[[81,165,136,107,98,94,81],
[85,162,148,105,103,86,85]]	98

[[146,105,153,100,56],
[101,132,81,138,155]]	153

[[126,89,57,104,70,79,47],
[89,91,106,84,76,126,67]]	70

[[119,51,62,144,40,94,127],
[54,117,104,157,93,56,56]]	40

[[39,36,42,55],
[58,77,174,43]]	36

[[101,133,75,153,86,97],
[121,134,94,38,110,102]]	153

[[42,99,153,162,119],
[36,78,98,119,144]]	153
---
[[148, 72, 99, 50], [154, 113, 125, 153], [166, 148, 156, 79]] -> 156
[[134, 73, 69, 100, 40, 125], [97, 91, 146, 128, 82, 91], [32, 162, 102, 130, 44, 38]] -> 102
[[112, 130, 117, 97, 78, 78], [101, 122, 117, 94, 83, 83], [122, 64, 71, 116, 157, 158]] -> 71
[[62, 110, 63, 113, 106, 107, 53], [102, 152, 88, 129, 114, 75, 129], [105, 155, 117, 76, 73, 78, 116]] -> 117
[[95, 112, 76, 122, 92, 101], [122, 106, 77, 145, 65, 133], [113, 117, 34, 112, 79, 146]] -> 34
[[149, 104, 134, 110, 101, 139, 111], [134, 110, 66, 68, 105, 83, 92], [154, 116, 140, 142, 96, 135, 109]] -> 140
---
[105,114,167,100] yields 114

[154,76,136,56,106,99] yields 136

[116,81,155,72,60,108] yields 116

[93,131,97,161,100,141] yields 141

[[50,161,151,134],
[152,66,41,43]] yields 152

[69,36,50,51] yields 51

[96,81,46,91,98,65,158] yields 98
---
[[83,85,54,111,72,68,86],
[87,82,80,136,51,159,108]] out 68

[[86,45,125,68,142,83],
[119,155,88,169,59,146]] out 142

[[167,69,57,48,98,158],
[29,133,134,143,66,61]] out 98

[[127,95,138,40,54,169],
[96,72,141,105,81,165]] out 54

[[133,53,92,88,72,39],
[151,61,119,83,143,38]] out 72

[[125,70,85,92,121],
[68,109,106,27,90]] out 92

[[102,95,100,99,134],
[101,90,100,79,41]] out 99

[[124,105,46,131,41,98,43],
[67,86,149,72,110,125,134]] out 98

[[74,61,95,132,91,74,76],
[97,134,118,26,114,70,89]] out 74
---
[105,74,45,94,173] Out: 94
[60,90,35,86,63] Out: 63
[108,27,106,101,65] Out: 101
[38,175,130,150,155] Out: 150
[135,173,156,53,47] Out: 135
[49,102,88,167,118] Out: 102
[68,63,43,135,93] Out: 68
---
105	38	163	170	97	141 → 141, 105

125	167	77	103 → 103, 125

96	77	88	76	163	97 → 97, 96

129	67	85	161	103	121
84	48	65	88	64	132
150	96	125	95	28	91
→ 121, 150

40	173	115	63	172
62	152	127	128	169
→ 172, 62

71	132	156	105	82	117 → 117, 71

108	119	130	130	25
85	102	67	67	145
→ 25, 85

26	91	137	144	129	123
125	92	36	80	88	60
→ 123, 125
---
[[112,102,112,113],
[118,96,79,81],
[98,65,168,112]] out 113

[[134,104,35,65,108,42],
[144,91,29,99,125,58],
[63,125,112,116,67,91]] out 42

[[146,108,118,100,67],
[168,84,90,87,62],
[145,92,67,126,102]] out 67

[[125,38,127,112],
[47,82,57,34],
[146,35,84,129]] out 112

[[113,107,108,120,111],
[59,45,139,74,83],
[73,128,99,82,127]] out 111

[[155,63,121,93,75],
[98,128,89,97,41],
[58,169,125,121,107]] out 75

[[162,68,93,39],
[86,160,142,72],
[76,129,61,78]] out 39

[[117,163,91,144,101],
[80,100,119,90,133],
[81,127,63,44,64]] out 101

[[74,81,71,124,72],
[67,88,68,117,94],
[135,115,42,88,80]] out 72

[[99,66,66,147,151],
[128,73,75,59,45],
[85,79,133,94,106]] out 151
---
[86,108,163,144,41] >> 108

[[38,148,142,100,72,61,90],
[28,130,103,127,40,48,72],
[47,99,51,96,102,95,94]] >> 94

[164,56,136,120,67] >> 120

[78,157,150,87,68,138,135] >> 135

[27,70,46,73,109] >> 70

[78,167,89,72,112,160,61] >> 89
---
[[38,101,155,105],
[96,99,157,73],
[86,88,145,66]] value 88

[[53,42,112,90,82,136],
[103,71,118,98,59,103],
[72,76,84,124,107,88]] value 124

[[69,90,45,40],
[101,99,127,131],
[53,129,85,73]] value 129

[[123,108,93,107,132],
[32,110,129,89,90],
[132,130,123,136,139]] value 123

[[146,112,154,85,68,70],
[116,70,71,118,136,45],
[94,49,149,67,110,71]] value 67

[[46,101,116,99,127],
[51,79,92,81,107],
[115,85,109,75,48]] value 109
---
[[67, 113, 119, 124, 84], [50, 87, 111, 174, 109]] out 174, 50
[[112, 78, 123, 39, 89, 135], [115, 128, 134, 158, 76, 95]] out 158, 39
[174, 133, 137, 83, 28, 118, 126] out 174, 28
[98, 113, 126, 146, 164] out 164, 98
[153, 51, 43, 69, 53] out 153, 43
[[79, 126, 103, 106, 84, 38], [101, 92, 95, 92, 133, 111]] out 133, 38
